These are the activations of a small neural network, seen along a few directions. Each row is one input.
Each table varies a few parts of the input and shows all the possible inputs, shuffled.
Descriptions start from the smaller parts, as in this example, which fits no table here: ring(8) and (point or (values(2) and line(4)) or line(9)).
Shared parts are said once, and a part with two or three values counts as separate values.

Other details of the inputs vary at random and push rows far along two fixed directions, the same in every table; ignore that.

A family of inputs:
x1: [215,228,-50,-129,-311,-343,38,75,-61,205,-134,-197,201,-89,-114,50]
x2: [102,104,-45,-149,108,-68,-54,-143,-79,-45,130,197,-133,41,-17,-18]
x3: [162,-486,-136,214,-40,313,69,50,165,-294,243,181,-371,-316,143,182]
x4: [110,276,-10,-123,-452,-137,-103,221,22,154,-138,-286,287,18,-62,133]
x5: [-195,-767,-74,340,184,706,-8,-1,266,-468,243,335,-379,-254,236,231]
x6: [148,-85,55,229,-638,-93,181,68,-19,147,-71,42,341,-351,-55,256]
x7: [-228,-183,-3,94,548,328,-133,2,131,-241,100,-77,-380,255,125,-252]
x8: [44,10,230,80,-381,-264,318,-72,-90,137,-146,218,363,-443,204,219]
x9: [70,237,17,31,-386,-135,-40,132,-47,237,-143,-255,337,104,-179,32]
x10: [-192,-159,-83,-10,550,158,-113,-94,14,-109,90,-19,-301,247,-89,-240]
x11: [-339,297,-3,-177,637,168,-355,83,51,-80,-51,-376,-190,636,0,-421]
x12: [55,181,60,62,-637,-109,-13,179,-13,195,-180,-157,488,-109,-60,217]
x13: [7,199,-172,-277,514,-54,-159,-57,-21,-104,185,-136,-440,414,-94,-301]
x14: [6,219,212,96,-427,-304,197,66,-77,274,-284,-107,489,-184,21,68]
x15: [-16,271,25,-245,180,-185,-24,-139,-175,139,-67,136,102,175,-115,-62]
x16: [-226,288,-24,-209,567,-65,-105,-111,-141,103,-1,-126,-120,522,-209,-386]
x17: [-104,93,-139,-119,540,52,-249,-49,-28,-77,148,-243,-364,472,-193,-370]
x18: [123,-16,-112,-18,-15,92,-107,133,84,-56,48,-179,-144,86,-29,0]
x19: [-12,129,108,94,-449,-208,170,58,-81,329,-266,-60,502,-116,-159,110]
x20: [127,-745,116,271,-78,298,337,-224,117,-446,256,818,-274,-836,535,469]
x21: [-20,-715,56,341,64,293,206,-120,152,-373,165,440,-278,-612,392,252]
x22: [290,368,-21,-336,-199,-375,32,-35,-99,163,-62,70,134,-47,-29,55]
x23: [-203,-37,-53,15,366,230,-160,33,71,-12,-6,-174,-118,375,-127,-209]
x24: [75,293,42,-75,-244,-298,75,-56,-142,222,-58,-47,248,13,-127,-11]
Description of these inputs: line(4) and line(6).
The inputs of x14 and x6 match in every part but the line(4) part. If x7 is changed in the same way as x14 into x6, which row does it become? -> x9
Which other rows does x5 become when the line(4) part takes its other values? List them by row number. -> x4, x11, x12

A family of inputs:
x25: [-230,539,151,-150,-33,-277,-56,-4,-102,270,-242,-211,372,351,-151,-213]
x26: [-81,-263,-86,137,177,259,-20,43,146,-126,46,-75,-161,103,11,-28]
x27: [-89,-71,-76,53,92,118,-22,55,85,18,-22,-203,10,184,-49,-78]
x28: [-115,233,-70,-275,536,-160,-152,-56,-123,96,12,-202,-220,473,-219,-341]
x29: [45,-222,31,219,42,117,130,-93,36,-38,61,117,-131,-116,3,1]
x30: [158,335,70,-178,-482,-509,73,-40,-198,394,-284,-69,550,-134,-174,154]
x31: [-49,-267,53,170,-183,125,192,-110,-31,-86,59,351,157,-325,61,223]
x32: [186,427,43,-329,-354,-383,26,1,-133,327,-183,-17,356,26,-149,146]
x33: [-159,506,83,-114,-104,-89,-202,146,-116,362,-218,-385,382,403,-226,-151]
x34: [-39,-215,71,94,176,78,63,8,46,-157,-1,104,-114,-216,229,8]
x35: [140,390,70,-193,-379,-334,45,76,-62,205,-132,-76,308,-11,41,42]
x36: [221,-242,-42,46,-338,80,196,-45,58,-138,152,387,-28,-476,130,343]
x37: [-154,477,7,-189,361,-224,-77,25,-88,203,-135,-374,24,495,-136,-431]
x38: [-50,76,-127,-57,201,146,-241,115,42,-72,61,-248,-237,300,-114,-189]
x39: [-276,130,-41,-226,619,101,-234,-135,-91,-30,10,6,-167,560,-171,-315]
x40: [-96,-153,-141,20,311,260,-246,35,83,-172,136,-188,-323,220,-50,-167]
x41: [86,362,61,-72,-380,-423,186,-4,-196,439,-267,-127,498,-45,-202,9]
x42: [70,-17,-102,-9,-47,149,-130,143,112,-80,42,-51,-116,97,-44,-7]
x43: [72,-41,46,114,-58,-76,78,-30,-49,39,40,1,-2,-86,-47,-60]
x44: [101,-236,-19,145,26,91,-19,-109,37,-134,193,144,-172,-164,58,13]
x45: [-84,-144,103,149,-55,154,55,-111,-28,-49,77,224,82,-58,20,47]
x46: [59,-366,26,121,-121,40,198,-98,-7,33,-33,295,-4,-361,31,241]
x47: [36,-131,32,96,-234,-86,84,-72,15,-40,10,74,49,-277,179,116]
x48: [170,-300,-36,142,-295,74,235,-62,24,-183,134,339,-89,-492,120,351]
x49: [98,-385,58,135,-86,149,153,-12,118,-271,78,308,-125,-490,355,291]
x50: [-165,-32,-119,-11,428,219,-216,77,51,-115,93,-316,-311,393,-89,-277]
x51: [42,-353,-39,160,-28,72,210,-41,19,-152,162,243,-158,-351,70,133]
x52: [-107,-140,-77,49,183,161,-82,88,95,-99,65,-186,-195,197,-51,-126]
x53: [35,-189,-34,87,29,113,65,-34,72,-237,186,158,-240,-192,238,88]
x54: [-87,-134,-149,10,285,264,-173,84,92,-226,129,-141,-384,244,-40,-119]
x55: [-45,-30,99,72,130,-23,113,3,14,20,-154,31,53,-59,142,11]
x56: [129,320,-22,-120,-338,-128,-109,173,0,185,-167,-228,238,103,-171,-1]
x57: [-321,70,93,-75,600,211,-190,-59,28,-158,-25,20,-163,381,51,-253]
x58: [110,284,21,-99,-329,-369,59,-18,-113,238,-138,-66,336,-119,-158,71]
x59: [-56,137,-87,-51,82,-33,-211,103,49,56,-41,-276,-27,281,-144,-161]
x60: [-221,81,10,-7,235,215,-169,92,38,4,36,-160,16,362,-119,-121]
x61: [96,-243,-88,-44,69,98,59,-91,19,-155,148,258,-232,-183,71,182]
x62: [188,244,222,29,-827,-510,203,58,-99,350,-403,-3,787,-561,140,389]
x63: [-8,-342,74,213,-79,103,188,-31,90,-184,136,182,-141,-370,209,105]
x64: [194,-216,-48,81,-24,200,25,-61,85,-183,245,274,-250,-159,134,125]
x65: [98,101,-60,-36,186,18,-80,-38,-55,-62,154,-36,-208,182,-32,-147]
x66: [99,19,40,-107,8,9,-6,30,37,-93,-18,123,-18,-109,239,98]
The inputs of x32 and x61 match in every part but one. If x66 is changed in the same way as x32 into x61, which row does it become? -> x49
The inputs of x38 and x56 match in every part but one. If x48 is changed in the same way as x38 into x56, which row does it become? -> x36
Describe the family of inputs behind these rows. -> line(6) and (values(2) or line(5))
List by row number the other rows that have the line(6) part in common with x62. -> x30, x40, x44, x47, x58, x59
Which other rows does x52 become when the values(2) part takes its other values? List them by row number. -> x50
List by row number the other rows that have the line(6) part in common with x27. -> x26, x29, x37, x41, x46, x55
